These are the activations of a small neural network, seen along a few directions. Each row is one input.
In each table, some parts of the input vary, and every possible input appears once, in random order.
A made-up example of a description, with smaller parts first: one of 4 places along a line, together with either a single point or one of 11 places along a line or (one of 3 separate values, together with one of 5 places around a ring).
Shared parts are said once, and a part with two or three values counts as separate values.

Other details of the inputs vary at random and push rows far along two fixed directions, the same in every table; ignore that.

A family of inputs:
row 1: [-2  1  3  5  0 -1  0  1  3  7  2 -3 -7  1]
row 2: [ 2  3  6  1 -3  1  6 -2 -4 -3 -2 -1 -4 -2]
row 3: [-2  2  8  6  0 -1  3  1  5  4 -1 -3 -7  1]
row 4: [-3  1 -1  4  1 -7 -2  0  5  7  4  4 -4  1]
row 5: [ 2  4  5  1 -2 -1  6 -1 -3  1 -6 -5 -5 -4]
row 6: [ 2  3  4  0 -1 -2  6 -1 -1  3 -8 -7 -4 -4]
row 7: [-3  0  8  1  5 -1  5 -2  5  1 -3  5  1  0]
row 8: [-3  1  6  2  0 -2  3  0  8 -4  1  3 -1  2]
row 9: [ -1   2  -3   1  -1 -13  -2  -4   2  -1  -7  -4  -4  -1]
row 10: [ 10 -11 -33 -14 -27  19 -24  19  -1 -43  28   3  13  17]
row 11: [-4  0 -1  5 -1 -9 -6 -3  4  3  5  3 -5  4]
row 12: [ 1  4  2 -3 -2 -4  6  0  2 -1 -5  2 -2 -4]
row 13: [-1 -1 -1  5  7 -2 -2 -4 -4 19  2  0 -4 -3]
row 14: [-1  0  7  4 -2  2  1  0  4 -4  1 -3 -4  3]
row 15: [-4  2  2  3  3 -5 -3 -3  4 -3 -2  1  3  5]
row 16: [  0   1  -2   3  -1  -8  -3  -4  -3   0  -8 -10  -6  -1]
row 17: [ 1  4  3 -2 -2 -6  6  0  4 -1 -7 -1 -2 -4]
row 18: [-2 -2  8  2  6  3  2 -4 -2  2 -4 -1  3  0]
row 19: [ 1  5  5 -2  0 -5  8 -2  2  0 -5  3 -2 -4]
row 20: [ 17 -17 -30 -30  38  40   9  11 -32  57   4  15  34 -32]
row 21: [-2  0  1  7 -1 -3 -3 -1  1  7  3 -3 -7  2]
row 22: [ 1  4  3 -2 -5 -2  6 -1  1 -8 -1  4 -2  0]
row 23: [ 15  -9 -32 -17 -25  24 -18  15 -14 -39  21  -2  13   9]
row 24: [-3  1  4  5  8  0 -1 -4 -2  6 -5 -4  1  1]
row 25: [-5  1  7  3  5 -6  0 -5  5 -2 -4  2  2  3]
row 26: [-5  0 10  3  2 -5  1 -5  6 -6 -4  3  1  4]
row 27: [-3 -1  6  4  3  1 -2 -4 -1 -2 -3 -3  2  3]
row 28: [-4  2  2  4 -3 -7 -1  1  9 -1  3  2 -6  4]
Each input here is: one of 2 separate values, together with either a single point or one of 4 places along a line or one of 9 places along a line.
The inputs of row 3 and row 10 match in every part but the choice among 2 separate values. If row 13 is changed in the same way as row 3 into row 10, which row does it become?
> row 11
Which other rows does row 17 become when the choice among 2 separate values takes its other values? List them by row number.
> row 6

A family of inputs:
row 29: [ -6   6  25  15  -9 -10   8  -4  15 -18  -9 -14 -19   7]
row 30: [  0  -2   5  -3  29   4  13  -3   0  43  -3  13   8 -13]
row 31: [ -6  10  18   6 -13 -22   6  -3  19 -20 -16  -5 -11   4]
row 32: [ -8  12  15  18 -11 -19  -1  -6  13 -11  -9 -18 -20   9]
row 33: [  5   3   4 -12  23   2  17  -8 -13  31 -20   7  11 -24]
row 34: [ -1   6  -5  -6  25  -4  12   3  -2  43 -11   7   8 -18]
row 35: [  2 -12 -23  -8 -10  12 -17  16   4  -9  25  10  10   8]
row 36: [  1 -11 -27  -7  -7   8 -25   3  -8 -11  20   6  10   7]
row 37: [ -8   5  26  14  -9 -10   9  -7  10 -19 -10 -11 -17  10]
row 38: [ -3   9  21  10 -15 -17   5  -9   7 -20 -18 -15 -15   6]
row 39: [-13   2  24  24 -10 -14  -3  -8  13  -4   0  -7 -21  14]
row 40: [  7  -5 -19  -8 -11  23 -10  11 -11 -15  14  -3  11   7]
row 41: [  7  -9 -16 -14  -6  21  -6   6  -9 -25  12   7  15   3]
row 42: [ -9   6  17  12  -5 -22   4 -10  17 -19 -12  -5 -12   9]
row 43: [  1  -2   6  -9  28   6  22  -3  -3  34 -10  11  10 -19]
row 44: [ 11  -7 -15 -19 -12  19  -2   9  -4 -25   9   6  18   1]
row 45: [  1  -1  -1  -1  27   1   7  -4 -11  47 -10  -1   1 -14]
row 46: [  2 -13 -22  -7  -8  14 -18   8   1 -11  25  10  12   9]
row 47: [  5  -3 -18 -11  -7  20 -11   7  -9 -20  16   7  15   6]
row 48: [  4   3   9 -15  21   6  25   4  -1  34 -14  10  10 -23]
row 49: [  6  -9 -17  -9  -5  19 -16   6  -6 -17  19  10  12   9]
row 50: [-14   3  16  22 -10 -23  -9 -11  11  -4  -3 -12 -22  14]
row 51: [-11  13  18  16  -6 -21  -1 -12  11 -15  -9  -5 -13  10]
row 52: [ -4   9  23  11 -12 -19   5 -12   4 -23 -18  -9 -11   5]
row 53: [  6  -9 -21 -10  -7  15 -14  16   3 -13  20   9  12   9]
row 54: [  5 -13 -23  -3 -12  19 -19  12  -4  -7  23  -3   4   6]
row 55: [  6  -8 -29 -11  -7   6 -19  14   1 -11  17   5  11   8]
row 56: [-10   8  15  11  -8 -24   4  -3  20 -17 -12  -5 -14   8]
row 57: [-11  12  24  15  -7 -15   6  -7  20 -15  -4  -1 -11  12]
row 58: [ 15  -7 -24 -15 -16  16  -9  11 -10 -20   2 -10   9  -3]
row 59: [ -7   7  16  20  -7 -21  -6  -7  15  -7  -5 -16 -23  11]
row 60: [  3  -2   5   1  26   9  12   1  -5  47  -5   0  -1 -17]
row 61: [ -8  12  23  19 -10 -11   5  -3  15 -12  -5 -14 -19   9]
row 62: [ -2  -3  -4   2  23  -2   3  -3  -6  52  -4  -4  -3 -18]
row 63: [  0   0   0  -3  30  -2   6  -8  -9  43  -8  10   6 -15]
row 64: [  7  -9 -19 -15  -8  17  -4  17   1 -20  13   7  14   3]
row 65: [  2 -12 -19  -6  -7  17 -19   6  -6 -13  23  11  11   8]
row 66: [  4   2  13 -13  23   9  23  -6 -11  29 -15  10  11 -23]
row 67: [ -1   5  -3  -5  27  -2  12  -4  -5  42 -11   7  10 -18]
row 68: [ -8   6  29  15  -6 -12   9  -9   8 -22  -9  -5 -13   9]
row 69: [  7  -8 -24 -14  -6  13 -12   4 -11 -23   7   4  14   2]
row 70: [-14   3  26  24  -7 -16  -4 -11  11  -8   1  -1 -17  13]
row 71: [  2 -12 -30  -8  -7   5 -23   6  -1  -9  21   6  11   8]
row 72: [  3  -2  -1  -6  25   3  16  -4 -14  39 -17  -2   4 -20]
row 73: [-14   4  18  22  -7 -25  -9 -13   9  -7  -2  -6 -18  13]
row 74: [ -9   7  20  20  -5 -22  -6 -12   8 -11  -6  -7 -16  13]
row 75: [ 11  -9 -27 -11 -10  15 -12  11  -9 -18   7 -10   7   0]
row 76: [ -1   5   4  -6  25   4  18   5   1  42  -7  11   9 -17]
row 77: [ -5  -3  -6  -3  25  -8   4   1   2  49  -2   9   4 -15]
row 78: [  2  19  10   9 -26 -29  13  -6   5 -13  -3  -1 -33  -2]
row 79: [ -8   7  21  15  -6 -20   3 -11   6 -21 -13  -9 -14   8]
row 80: [  7  -4 -27  -9 -11  14 -15   9 -13 -14  10  -7  10   7]
row 81: [ -4   8  30  10 -15  -9  11  -7   9 -21 -14 -12 -14   7]
row 82: [  8 -11 -19  -6  -9  21 -15  11  -9 -12  18  -1   8  10]
row 83: [  0   5   0  -2  26   0  11  -6 -16  40 -13   3   8 -18]
row 84: [  0  -1  -3  -4  30  -4   8  -6  -2  44  -7   9   7 -15]
row 85: [ 11  -6 -23 -18 -12  11  -8   7  -6 -23   4   3  17   0]
row 86: [ 14  -7 -16 -16 -15  24  -4  13  -9 -21   8  -7  10  -2]
row 87: [-10  12  27  18  -7 -12   5  -9   8 -16  -6  -5 -13  12]
row 88: [ 18   3 -25 -16 -27  12   4  13 -14 -16  21  11  -6  -7]
row 89: [  6   2  14 -11  22   9  24  -5 -15  31 -16   6  11 -22]
row 90: [  8 -10 -17  -6  -6  19 -15   8 -12 -16  19   5  12   9]
Describe the family of inputs behind these rows.
> one of 2 separate values, together with either a single point or (one of 5 places along a line, together with one of 6 places along a line)
The inputs of row 75 and row 29 match in every part but the choice among 2 separate values. If row 45 is changed in the same way as row 75 into row 29, which row does it become?
> row 82
The inputs of row 34 and row 76 match in every part but the choice among 2 separate values. If row 83 is changed in the same way as row 34 into row 76, which row does it become?
> row 87
Which other rows does row 41 become when the choice among 2 separate values takes its other values? List them by row number.
> row 69
Which other rows does row 42 become when the choice among 2 separate values takes its other values? List them by row number.
> row 43

A family of inputs:
row 91: [ 12   0 -12  -6   0  28  -6  16  -8  -3  13  -4  14  12]
row 92: [ 10   1 -16 -21 -11  13   8  12 -14 -13  12  23   9  -6]
row 93: [ 20   5 -20  -8 -11  24   1  19 -13  -2  14  -7   1   1]
row 94: [ -6   4  14   8  31  -9   4 -14  -7  20 -19  -4   9 -10]
row 95: [  8   6  19  -2   4   4  19 -10 -12  32 -17  -9 -12 -26]
row 96: [ 13 -11 -29 -21 -12  -1  -9  19   0  -1   3   1   7 -10]
row 97: [ -5 -15 -29   8   4   6 -37   3  -9  18  31   9   7  14]
row 98: [-11  10  27  13 -15 -11   2  -5  14 -37  -2  18  -4  17]
row 99: [ -9  -7  22  17  -8  -8  -6 -17   1 -35 -13 -16  -7  23]
row 100: [  2  -4  12   1  17  -5  20 -14 -20  24 -23 -11  -9 -14]
row 101: [  8   9 -37 -20 -11   3  -5   8 -11  -9  -2  -4  10  -6]
row 102: [  6   5   7  -3  18 -14  21  -9  13  27  -8  16  -9 -18]
row 103: [  9 -11 -19 -17   8  12  -9   2   8 -10  16  19  19   4]
row 104: [-12   0  23   1  20   0  20  -7   7  29  -3  10  11  -9]
row 105: [ -4 -16 -13  -6   9  30 -10  14   2  -4  17  -1  12   7]
row 106: [ -9   1  -3  15  15 -19  -6  -7  -5  54   9   3 -21  -6]
row 107: [  4 -12 -20  -9  -3  25   0  19  -2  -3  16  -4  -1  -3]
row 108: [ -8   7  18  13 -27 -15  10  -1  19 -28   6  -1 -13   7]
row 109: [ -2  10  10  15 -14 -23  -6  -9   2 -35 -10 -16 -15   6]
row 110: [-10  -2  12   8 -15 -26 -12   2  27 -24  -9  -6  -7  17]
row 111: [-11  16   2  -1  22 -13   9 -10   3  27 -24  -1   9  -9]
row 112: [ -4   4  32  15 -22  -1  -9 -12   7 -30  -8 -13 -11  12]
Describe the family of inputs behind these rows.
> one of 2 separate values, together with either a single point or one of 10 places around a ring
The inputs of row 91 and row 93 match in every part but the choice among 2 separate values. If row 98 is changed in the same way as row 91 into row 93, which row does it become?
> row 92
Which other rows does row 109 become when the choice among 2 separate values takes its other values? List them by row number.
> row 94

A family of inputs:
row 113: [-2  3 12  3  7 -1  9 -4  1  8 -7  1 -1 -3]
row 114: [  2   7   6  -1   1  -6  11  -3  -3   8 -12  -5  -6  -9]
row 115: [-3  1  7  8  4 -6  1 -5  0 10 -4 -4 -7 -1]
row 116: [  5  -5 -13  -9  -2  10  -5   7  -3  -5   7   4   9   0]
row 117: [  3  -6 -15  -5   0   8 -10   4  -5  -2   9   1   8   2]
row 118: [-4  3  5  4  6 -9  3 -3  4 13 -3  2 -4 -2]
row 119: [  9  -2 -14 -10  -7  10  -2   5 -11 -10   0  -5   6  -3]
row 120: [  4  -6 -15  -5   0  10  -9   4  -7   1   9   0   7   1]
row 121: [  5  -5 -13 -10  -3   9  -4   6  -4  -7   7   5   9   0]
row 122: [-3  2 11  3  7 -4  7 -4  3  6 -7  2  0 -2]
row 123: [-5  2  7  5  9 -7  2 -5  3 13 -5  1 -2 -1]
row 124: [-2  3 12  2  5 -3  8 -5  2  4 -7  1 -1 -3]
row 125: [  3  -5 -16  -5  -3   6  -9   6  -4  -2  10   2   6   1]
row 126: [-3  3 10  3  3 -4  7 -2  5  6 -5  1 -4 -2]
row 127: [-3  2 11  4  6 -2  6 -3  3  6 -6 -1 -2 -1]
row 128: [  6  -3 -11  -9  -3  11  -2   7  -5  -6   7   4   8  -1]
row 129: [-3  3  5  6  5 -8  3 -3  3 13 -3 -1 -7 -2]
row 130: [  4  -6 -11  -8  -1  12  -6   5  -4  -7   7   2  10   2]
row 131: [-2  4 10  1  4 -5  9 -3  3  5 -6  3 -3 -4]
row 132: [ -9   6  12  21 -38 -21 -17  -3  20 -53   7 -14 -24  29]
Describe the family of inputs behind these rows.
> one of 2 separate values, together with either a single point or one of 4 places along a line or one of 5 places around a ring
The inputs of row 132 and row 115 match in every part but the choice among 2 separate values. If row 126 is changed in the same way as row 132 into row 115, which row does it become?
> row 127
Which other rows does row 130 become when the place on the ring of 5 takes its other values? List them by row number.
> row 113, row 122, row 124, row 127
Which other rows does row 125 become when the choice among 2 separate values takes its other values? List them by row number.
> row 117
Which other rows does row 131 become when the place on the ring of 5 takes its other values? List them by row number.
> row 116, row 121, row 126, row 128
